These are the activations of a small network on made-up records, seen along a few directions, one row for each record.
After each row come some of the record's fields: FODE, TETEL, LUM, ZAK, TAR, DOMA.
Not every record has every field; a missing one is left out.
Other fields move the rows too, some of them a lot.
(in the rows, 500 means zero)
Random noise pushes rows far along 20 fixed directions. That doesn't count. These rows show it; they differ only by the noise:
413, 696, 531, 469, 566, 343, 549, 651, 565, 404, 386, 420, 593, 513, 560, 558, 466, 601, 428, 747, 431, 638, 487, 408, 544, 284, 450, 652, 391, 518, 462, 350, 427, 529, 446, 531, 394, 505
559, 470, 503, 492, 412, 543, 460, 620, 547, 382, 625, 556, 507, 570, 532, 571, 512, 432, 310, 492, 504, 521, 380, 287, 546, 792, 533, 514, 608, 419, 464, 664, 221, 537, 516, 555, 633, 529
399, 523, 421, 586, 438, 513, 312, 588, 539, 476, 526, 271, 693, 413, 509, 514, 593, 577, 532, 294, 613, 673, 593, 480, 560, 312, 472, 506, 315, 343, 487, 549, 791, 289, 416, 448, 735, 408
325, 518, 495, 543, 614, 409, 455, 243, 287, 448, 514, 431, 624, 436, 392, 228, 550, 497, 368, 562, 525, 519, 478, 529, 504, 501, 532, 296, 574, 454, 326, 441, 674, 361, 579, 560, 463, 581
425, 459, 473, 437, 489, 274, 468, 398, 372, 455, 401, 670, 557, 504, 405, 463, 409, 620, 387, 697, 501, 333, 473, 289, 547, 410, 556, 513, 625, 516, 518, 375, 246, 644, 519, 614, 407, 567
167, 503, 557, 570, 595, 538, 719, 380, 427, 475, 516, 377, 512, 468, 315, 389, 438, 566, 419, 655, 326, 313, 574, 523, 552, 514, 486, 445, 443, 634, 545, 563, 500, 519, 525, 278, 387, 583
387, 437, 389, 510, 527, 468, 466, 402, 385, 454, 525, 670, 393, 382, 499, 511, 489, 658, 494, 519, 619, 473, 535, 356, 538, 476, 504, 534, 551, 501, 347, 422, 338, 562, 629, 825, 347, 493
507, 527, 589, 705, 637, 690, 362, 595, 682, 451, 464, 590, 407, 463, 367, 360, 539, 554, 244, 599, 306, 385, 506, 224, 257, 645, 348, 551, 638, 535, 587, 542, 549, 386, 419, 318, 478, 429
484, 543, 560, 655, 567, 498, 727, 459, 527, 483, 463, 455, 437, 575, 373, 476, 400, 433, 545, 540, 493, 573, 413, 531, 453, 653, 510, 704, 457, 531, 548, 438, 729, 509, 469, 533, 530, 536
623, 466, 446, 607, 439, 478, 426, 511, 405, 483, 550, 486, 573, 431, 467, 342, 380, 421, 395, 425, 571, 565, 517, 321, 406, 688, 538, 445, 791, 310, 332, 521, 648, 466, 501, 629, 514, 613
478, 534, 515, 582, 547, 364, 495, 407, 559, 623, 411, 537, 653, 397, 457, 257, 565, 307, 257, 562, 495, 543, 597, 673, 581, 561, 538, 442, 573, 395, 393, 396, 812, 396, 460, 305, 582, 686
515, 517, 260, 562, 358, 467, 620, 581, 545, 545, 349, 627, 387, 446, 519, 456, 502, 457, 492, 505, 442, 351, 600, 339, 425, 373, 422, 505, 313, 528, 704, 663, 637, 561, 463, 341, 641, 624
552, 522, 454, 597, 572, 290, 480, 556, 512, 604, 321, 569, 744, 479, 261, 456, 283, 519, 340, 667, 531, 326, 481, 383, 583, 529, 669, 543, 659, 341, 471, 168, 565, 582, 349, 560, 355, 669
514, 367, 528, 365, 490, 474, 387, 321, 461, 435, 365, 575, 575, 425, 326, 504, 439, 495, 542, 519, 400, 522, 558, 565, 588, 414, 480, 550, 408, 480, 500, 442, 400, 378, 570, 534, 525, 430
541, 480, 589, 436, 584, 550, 238, 338, 384, 555, 359, 501, 547, 466, 433, 496, 481, 564, 438, 403, 320, 490, 430, 518, 551, 482, 562, 413, 569, 513, 558, 625, 383, 263, 609, 462, 477, 484
553, 522, 580, 488, 448, 535, 456, 446, 795, 417, 404, 385, 599, 322, 554, 404, 463, 407, 622, 607, 444, 551, 758, 645, 629, 395, 441, 425, 441, 494, 472, 577, 622, 490, 472, 287, 443, 532
494, 481, 447, 427, 409, 503, 510, 437, 428, 508, 592, 472, 492, 427, 660, 677, 690, 441, 387, 544, 703, 365, 485, 604, 782, 597, 562, 365, 527, 371, 451, 391, 331, 649, 494, 560, 428, 644
495, 371, 489, 511, 411, 609, 606, 474, 214, 390, 546, 392, 450, 506, 416, 552, 475, 472, 449, 462, 434, 534, 474, 317, 339, 647, 390, 533, 535, 452, 469, 442, 547, 439, 483, 583, 523, 547
603, 636, 616, 643, 611, 463, 465, 562, 626, 750, 460, 582, 463, 581, 480, 464, 348, 520, 399, 430, 557, 367, 321, 520, 469, 651, 670, 534, 791, 496, 588, 593, 607, 514, 493, 553, 446, 542
516, 659, 466, 610, 432, 502, 701, 334, 340, 462, 441, 300, 375, 447, 639, 593, 556, 338, 492, 514, 450, 574, 474, 493, 721, 727, 515, 511, 435, 462, 499, 600, 669, 515, 606, 461, 474, 739
452, 391, 449, 518, 426, 609, 431, 537, 597, 272, 582, 421, 606, 345, 558, 511, 581, 600, 510, 489, 445, 597, 647, 335, 530, 530, 462, 380, 396, 557, 374, 617, 286, 381, 415, 466, 581, 488
411, 450, 561, 375, 472, 459, 642, 372, 361, 542, 473, 432, 555, 509, 455, 432, 544, 395, 446, 565, 492, 447, 500, 706, 470, 428, 453, 372, 435, 524, 492, 416, 657, 446, 492, 444, 517, 569

424, 455, 415, 480, 617, 492, 569, 478, 509, 419, 611, 587, 515, 427, 414, 338, 480, 540, 522, 587, 597, 612, 555, 691, 485, 401, 491, 544, 485, 439, 307, 352, 428, 526, 528, 626, 421, 449  FODE=totu TETEL=setug LUM=risup ZAK=moza TAR=nidit DOMA=lig
631, 476, 361, 543, 595, 513, 402, 440, 462, 458, 484, 545, 600, 386, 523, 321, 569, 448, 488, 439, 447, 648, 496, 595, 487, 526, 604, 356, 547, 502, 384, 512, 422, 323, 450, 458, 510, 619  FODE=radob TETEL=pobez ZAK=moza TAR=ripof DOMA=nonit
567, 543, 506, 301, 422, 573, 308, 439, 477, 509, 422, 426, 407, 442, 601, 650, 574, 443, 547, 514, 539, 410, 561, 672, 680, 293, 407, 488, 423, 319, 588, 509, 531, 560, 655, 520, 379, 407  FODE=totu TETEL=dal LUM=puf ZAK=mapu DOMA=nonit
428, 422, 706, 300, 343, 493, 551, 437, 384, 551, 625, 471, 469, 460, 519, 507, 688, 406, 218, 518, 369, 451, 585, 596, 403, 510, 266, 482, 565, 550, 464, 470, 524, 340, 479, 301, 709, 355  FODE=radob TETEL=setug ZAK=moza TAR=nidit DOMA=lig
532, 404, 400, 659, 484, 583, 418, 527, 609, 490, 536, 555, 488, 388, 453, 554, 528, 652, 564, 409, 560, 365, 595, 395, 537, 506, 549, 529, 510, 513, 609, 530, 376, 522, 361, 405, 562, 471  FODE=totu TETEL=pobez LUM=risup ZAK=gigan DOMA=lig
390, 655, 569, 490, 568, 530, 458, 558, 742, 483, 605, 489, 546, 403, 444, 514, 524, 514, 342, 644, 488, 373, 547, 506, 681, 572, 451, 450, 496, 461, 353, 516, 408, 490, 552, 497, 408, 364  FODE=tidi TETEL=pobez ZAK=gigan DOMA=lig
496, 578, 543, 343, 471, 643, 581, 618, 381, 553, 559, 518, 301, 534, 490, 537, 473, 368, 392, 508, 371, 529, 475, 497, 307, 514, 239, 563, 492, 441, 431, 542, 585, 438, 683, 564, 420, 386  FODE=duva TETEL=pobez ZAK=gigan DOMA=lig
419, 515, 520, 602, 504, 363, 408, 472, 623, 406, 580, 543, 629, 612, 447, 556, 529, 437, 421, 560, 746, 480, 372, 334, 749, 753, 657, 531, 561, 391, 446, 400, 445, 684, 517, 659, 527, 537  FODE=radob TETEL=pobez ZAK=moza TAR=pesa DOMA=nonit
369, 394, 510, 522, 397, 471, 607, 419, 461, 540, 592, 531, 445, 548, 552, 558, 562, 385, 533, 389, 750, 577, 513, 566, 603, 648, 515, 564, 432, 447, 421, 463, 690, 609, 601, 651, 605, 556  FODE=totu TETEL=setug LUM=risup ZAK=gigan DOMA=lig
554, 441, 519, 527, 421, 396, 716, 462, 588, 448, 468, 537, 565, 429, 588, 449, 481, 424, 459, 664, 425, 490, 631, 535, 605, 605, 567, 464, 563, 607, 474, 487, 316, 628, 372, 280, 512, 732  FODE=totu TETEL=setug LUM=risup ZAK=moza TAR=ripof DOMA=lig
600, 616, 523, 414, 444, 343, 652, 625, 409, 618, 447, 538, 428, 625, 690, 573, 518, 542, 466, 595, 517, 420, 375, 481, 333, 332, 483, 483, 565, 600, 620, 413, 473, 615, 385, 510, 480, 574  FODE=duva TETEL=pobez LUM=sed ZAK=mapu DOMA=lig
457, 686, 587, 422, 482, 623, 490, 539, 619, 485, 436, 452, 365, 492, 592, 544, 621, 440, 438, 536, 365, 417, 451, 355, 371, 503, 271, 278, 299, 667, 497, 705, 689, 296, 609, 551, 482, 364  FODE=duva TETEL=pobez LUM=ved ZAK=gigan DOMA=nali
369, 391, 472, 442, 550, 549, 423, 742, 507, 558, 607, 619, 536, 460, 542, 416, 570, 642, 343, 507, 537, 490, 612, 450, 240, 295, 390, 477, 581, 519, 384, 371, 413, 493, 408, 504, 443, 434  FODE=duva TETEL=pobez LUM=sed ZAK=gigan DOMA=lig
414, 499, 643, 552, 470, 591, 397, 552, 383, 601, 600, 316, 558, 527, 495, 686, 426, 490, 408, 327, 532, 573, 488, 420, 650, 744, 533, 577, 669, 324, 372, 503, 577, 482, 621, 576, 427, 507  FODE=tidi TETEL=pobez ZAK=moza TAR=pesa DOMA=lig
550, 481, 427, 373, 242, 412, 594, 554, 576, 292, 378, 417, 617, 534, 399, 600, 398, 318, 597, 641, 493, 487, 585, 277, 554, 473, 360, 495, 201, 406, 521, 462, 636, 578, 479, 552, 607, 501  FODE=totu TETEL=setug LUM=risup ZAK=gigan DOMA=nonit
505, 467, 479, 488, 416, 426, 384, 501, 406, 543, 469, 469, 589, 573, 499, 502, 397, 584, 576, 348, 472, 483, 465, 393, 512, 420, 609, 451, 552, 511, 643, 743, 410, 474, 523, 417, 647, 524  FODE=totu TETEL=pobez LUM=risup ZAK=gigan DOMA=lig
387, 681, 500, 601, 530, 336, 509, 351, 631, 543, 392, 528, 465, 332, 394, 624, 403, 783, 663, 562, 509, 355, 620, 382, 709, 330, 503, 656, 358, 602, 485, 418, 571, 466, 531, 670, 397, 267  FODE=tidi TETEL=dal ZAK=moza TAR=pesa DOMA=nonit
662, 682, 732, 379, 618, 719, 305, 544, 661, 635, 348, 448, 307, 604, 648, 797, 514, 534, 640, 447, 471, 492, 306, 638, 503, 421, 430, 520, 449, 543, 684, 578, 492, 433, 645, 613, 279, 323  FODE=tidi TETEL=setug ZAK=gigan DOMA=lig
210, 184, 672, 380, 358, 534, 556, 544, 421, 472, 511, 473, 604, 585, 560, 486, 549, 435, 454, 489, 414, 732, 733, 456, 378, 483, 350, 555, 382, 598, 405, 443, 593, 536, 536, 336, 597, 593  FODE=tidi TETEL=setug ZAK=moza TAR=nidit DOMA=lig
332, 386, 595, 589, 456, 689, 435, 490, 592, 524, 470, 422, 468, 535, 184, 659, 420, 482, 528, 435, 492, 286, 594, 428, 603, 569, 372, 694, 375, 356, 718, 470, 717, 562, 553, 341, 521, 350  FODE=totu TETEL=pobez LUM=risup ZAK=moza TAR=pesa DOMA=lig
687, 418, 592, 350, 394, 393, 584, 619, 509, 329, 333, 419, 733, 619, 400, 546, 324, 370, 526, 665, 292, 598, 448, 329, 371, 570, 514, 488, 452, 580, 486, 372, 417, 472, 340, 509, 523, 571  FODE=radob TETEL=dal ZAK=moza TAR=pesa DOMA=nali
411, 487, 305, 621, 528, 448, 481, 566, 716, 413, 458, 595, 567, 463, 411, 390, 429, 443, 518, 542, 460, 538, 603, 484, 742, 505, 628, 650, 383, 426, 597, 657, 307, 657, 533, 262, 578, 625  FODE=radob TETEL=setug ZAK=mapu DOMA=nali
640, 424, 399, 568, 471, 453, 603, 347, 562, 583, 470, 719, 377, 481, 359, 468, 505, 531, 610, 399, 494, 348, 463, 620, 499, 497, 561, 620, 417, 594, 725, 570, 466, 471, 410, 407, 765, 402  FODE=tidi TETEL=setug ZAK=moza TAR=nidit DOMA=lig
303, 352, 414, 435, 360, 560, 666, 680, 653, 446, 719, 509, 578, 535, 294, 367, 534, 344, 337, 548, 548, 346, 637, 631, 475, 453, 355, 530, 353, 338, 587, 592, 537, 611, 412, 167, 801, 417  FODE=totu TETEL=setug LUM=risup ZAK=mapu DOMA=lig
573, 454, 658, 366, 538, 515, 467, 313, 377, 455, 316, 502, 390, 557, 517, 493, 552, 468, 624, 592, 404, 529, 446, 555, 303, 318, 340, 465, 461, 640, 617, 365, 603, 432, 537, 539, 389, 452  FODE=duva TETEL=pobez LUM=sed ZAK=mapu DOMA=nali
372, 514, 643, 256, 414, 303, 656, 549, 358, 449, 463, 329, 741, 635, 576, 644, 519, 426, 406, 535, 376, 782, 417, 596, 602, 475, 523, 492, 263, 596, 336, 445, 425, 333, 505, 554, 666, 532  FODE=totu TETEL=setug LUM=puf ZAK=moza TAR=pesa DOMA=nali
537, 494, 598, 466, 523, 586, 607, 326, 397, 477, 497, 360, 460, 524, 475, 633, 401, 480, 646, 537, 518, 367, 397, 559, 611, 684, 599, 355, 558, 534, 482, 499, 445, 575, 579, 655, 266, 567  FODE=tidi TETEL=dal ZAK=mapu DOMA=lig
366, 721, 435, 694, 620, 513, 534, 395, 472, 517, 555, 402, 355, 490, 497, 421, 572, 620, 508, 597, 595, 267, 441, 528, 585, 385, 507, 468, 548, 468, 696, 555, 602, 659, 517, 372, 372, 511  FODE=totu TETEL=pobez LUM=risup ZAK=moza TAR=nidit DOMA=nonit
581, 379, 575, 258, 470, 486, 755, 642, 404, 536, 430, 546, 508, 760, 527, 532, 233, 420, 653, 551, 425, 547, 349, 651, 288, 440, 574, 481, 508, 633, 553, 547, 325, 652, 529, 606, 398, 631  FODE=totu TETEL=pobez LUM=puf ZAK=mapu DOMA=lig
497, 521, 336, 427, 498, 384, 687, 513, 328, 572, 663, 622, 480, 409, 341, 424, 477, 529, 291, 456, 448, 444, 455, 634, 490, 480, 500, 605, 557, 418, 405, 518, 316, 353, 482, 540, 720, 393  FODE=duva TETEL=setug LUM=sed ZAK=gigan DOMA=lig
392, 436, 582, 478, 525, 429, 539, 378, 351, 456, 514, 407, 621, 694, 471, 520, 535, 317, 459, 570, 589, 533, 372, 592, 710, 677, 638, 492, 537, 406, 550, 383, 473, 700, 546, 424, 451, 726  FODE=duva TETEL=pobez LUM=sed ZAK=moza TAR=ripof DOMA=nonit
581, 530, 466, 659, 569, 551, 360, 510, 606, 508, 378, 576, 443, 490, 666, 464, 640, 443, 452, 478, 523, 590, 502, 393, 490, 619, 535, 464, 490, 537, 498, 501, 625, 491, 490, 479, 454, 664  FODE=totu TETEL=pobez LUM=puf ZAK=gigan DOMA=nonit
720, 569, 377, 517, 529, 514, 625, 503, 348, 350, 330, 532, 404, 496, 481, 514, 461, 395, 531, 598, 253, 708, 439, 406, 401, 549, 419, 645, 392, 512, 523, 445, 400, 422, 503, 488, 474, 612  FODE=totu TETEL=pobez LUM=risup ZAK=moza TAR=pesa DOMA=nali
478, 492, 669, 525, 371, 350, 468, 381, 464, 522, 432, 404, 540, 554, 634, 571, 601, 362, 351, 528, 516, 490, 500, 414, 667, 697, 555, 521, 610, 512, 548, 484, 623, 593, 501, 395, 593, 645  FODE=radob TETEL=setug ZAK=mapu DOMA=nali
419, 636, 434, 637, 438, 536, 510, 622, 426, 636, 660, 261, 518, 475, 550, 591, 556, 664, 493, 346, 648, 290, 487, 482, 518, 376, 516, 407, 575, 417, 650, 594, 631, 520, 354, 369, 551, 459  FODE=totu TETEL=pobez LUM=risup ZAK=moza TAR=pesa DOMA=nonit

Here are new rows. What are their fields?
353, 522, 664, 464, 537, 393, 448, 323, 396, 370, 535, 505, 508, 541, 428, 328, 421, 448, 417, 662, 445, 544, 513, 346, 514, 572, 423, 505, 727, 498, 395, 518, 437, 584, 693, 541, 373, 492  FODE=duva TETEL=pobez LUM=sed ZAK=moza TAR=ripof DOMA=nali
595, 768, 538, 509, 641, 553, 490, 553, 713, 530, 611, 409, 473, 402, 501, 415, 515, 524, 486, 554, 507, 534, 480, 826, 565, 380, 465, 535, 530, 407, 446, 546, 536, 385, 481, 444, 458, 298  FODE=totu TETEL=setug LUM=risup ZAK=moza TAR=nidit DOMA=nonit
500, 510, 466, 597, 550, 600, 699, 424, 442, 490, 628, 452, 307, 343, 497, 583, 574, 568, 557, 452, 495, 538, 564, 700, 566, 546, 451, 709, 469, 547, 466, 430, 474, 441, 458, 503, 506, 414  FODE=totu TETEL=pobez LUM=puf ZAK=gigan DOMA=lig
607, 262, 578, 516, 462, 718, 440, 460, 700, 391, 462, 591, 425, 491, 544, 532, 552, 409, 588, 493, 487, 528, 593, 524, 484, 674, 481, 487, 473, 543, 560, 562, 393, 570, 492, 404, 502, 559  FODE=totu TETEL=setug LUM=risup ZAK=mapu DOMA=lig
351, 422, 516, 417, 405, 658, 447, 485, 337, 394, 735, 273, 450, 521, 473, 597, 474, 664, 684, 402, 680, 350, 517, 444, 425, 344, 391, 390, 539, 412, 524, 556, 495, 608, 552, 666, 404, 299  FODE=duva TETEL=pobez LUM=sed ZAK=mapu DOMA=nonit
533, 499, 422, 346, 331, 493, 558, 689, 490, 563, 535, 491, 566, 462, 492, 624, 425, 299, 302, 572, 502, 313, 565, 439, 645, 635, 490, 420, 561, 320, 412, 469, 416, 653, 537, 489, 408, 631  FODE=radob TETEL=pobez ZAK=gigan DOMA=lig
608, 369, 551, 440, 486, 598, 431, 434, 490, 395, 512, 525, 496, 349, 479, 404, 517, 476, 481, 679, 450, 404, 693, 543, 422, 412, 349, 432, 711, 432, 486, 329, 325, 586, 414, 313, 313, 531  FODE=totu TETEL=pobez LUM=risup ZAK=gigan DOMA=lig
455, 710, 504, 637, 597, 349, 396, 614, 620, 539, 328, 502, 577, 540, 532, 506, 440, 563, 396, 649, 475, 513, 484, 279, 596, 456, 545, 586, 521, 429, 518, 406, 603, 580, 509, 484, 371, 599  FODE=duva TETEL=pobez LUM=sed ZAK=mapu DOMA=lig
302, 397, 692, 317, 523, 401, 476, 470, 522, 516, 485, 538, 608, 606, 591, 300, 455, 470, 501, 692, 558, 502, 594, 648, 411, 279, 477, 331, 630, 580, 449, 462, 483, 703, 584, 410, 312, 600  FODE=totu TETEL=pobez LUM=risup ZAK=mapu DOMA=lig
309, 345, 573, 597, 529, 542, 246, 510, 485, 585, 439, 477, 621, 609, 476, 480, 521, 513, 438, 402, 591, 468, 520, 414, 560, 487, 571, 469, 597, 401, 656, 524, 578, 599, 528, 308, 479, 656  FODE=totu TETEL=pobez LUM=risup ZAK=mapu DOMA=nonit
414, 531, 374, 637, 661, 535, 375, 523, 604, 518, 488, 623, 494, 381, 370, 272, 531, 549, 363, 514, 485, 519, 597, 543, 487, 389, 467, 587, 507, 383, 476, 509, 577, 426, 537, 385, 518, 451  FODE=totu TETEL=setug LUM=risup ZAK=moza TAR=ripof DOMA=lig
536, 622, 653, 602, 663, 451, 381, 591, 659, 464, 443, 568, 502, 623, 405, 587, 486, 602, 304, 583, 314, 557, 292, 361, 535, 619, 561, 798, 576, 563, 653, 508, 224, 417, 435, 408, 591, 377  FODE=radob TETEL=setug ZAK=mapu DOMA=nonit
319, 447, 542, 530, 521, 347, 348, 572, 686, 386, 556, 690, 623, 475, 325, 296, 508, 522, 263, 677, 560, 565, 634, 296, 439, 401, 334, 708, 576, 379, 380, 332, 518, 546, 489, 496, 612, 316  FODE=tidi TETEL=setug ZAK=moza TAR=ripof DOMA=nonit
472, 534, 662, 367, 370, 214, 594, 375, 483, 503, 417, 480, 721, 523, 404, 771, 480, 549, 374, 597, 369, 347, 412, 379, 787, 639, 618, 493, 410, 660, 496, 413, 227, 390, 396, 537, 667, 468  FODE=duva TETEL=pobez LUM=sed ZAK=gigan DOMA=nonit
543, 525, 660, 377, 358, 347, 519, 548, 412, 428, 373, 493, 482, 647, 813, 546, 587, 415, 467, 566, 427, 826, 465, 310, 328, 419, 358, 571, 493, 626, 512, 518, 520, 522, 524, 474, 608, 599  FODE=tidi TETEL=setug ZAK=moza TAR=ripof DOMA=lig
591, 416, 497, 434, 559, 402, 431, 369, 553, 351, 374, 717, 579, 568, 476, 340, 645, 431, 477, 626, 547, 600, 388, 422, 287, 505, 458, 323, 352, 606, 372, 300, 596, 367, 456, 727, 596, 489  FODE=duva TETEL=pobez LUM=sed ZAK=mapu DOMA=lig
606, 417, 470, 520, 628, 427, 463, 209, 368, 457, 314, 681, 483, 451, 471, 491, 581, 528, 556, 537, 417, 620, 431, 527, 542, 594, 602, 492, 399, 632, 396, 297, 415, 356, 534, 672, 454, 583  FODE=tidi TETEL=pobez ZAK=mapu DOMA=lig
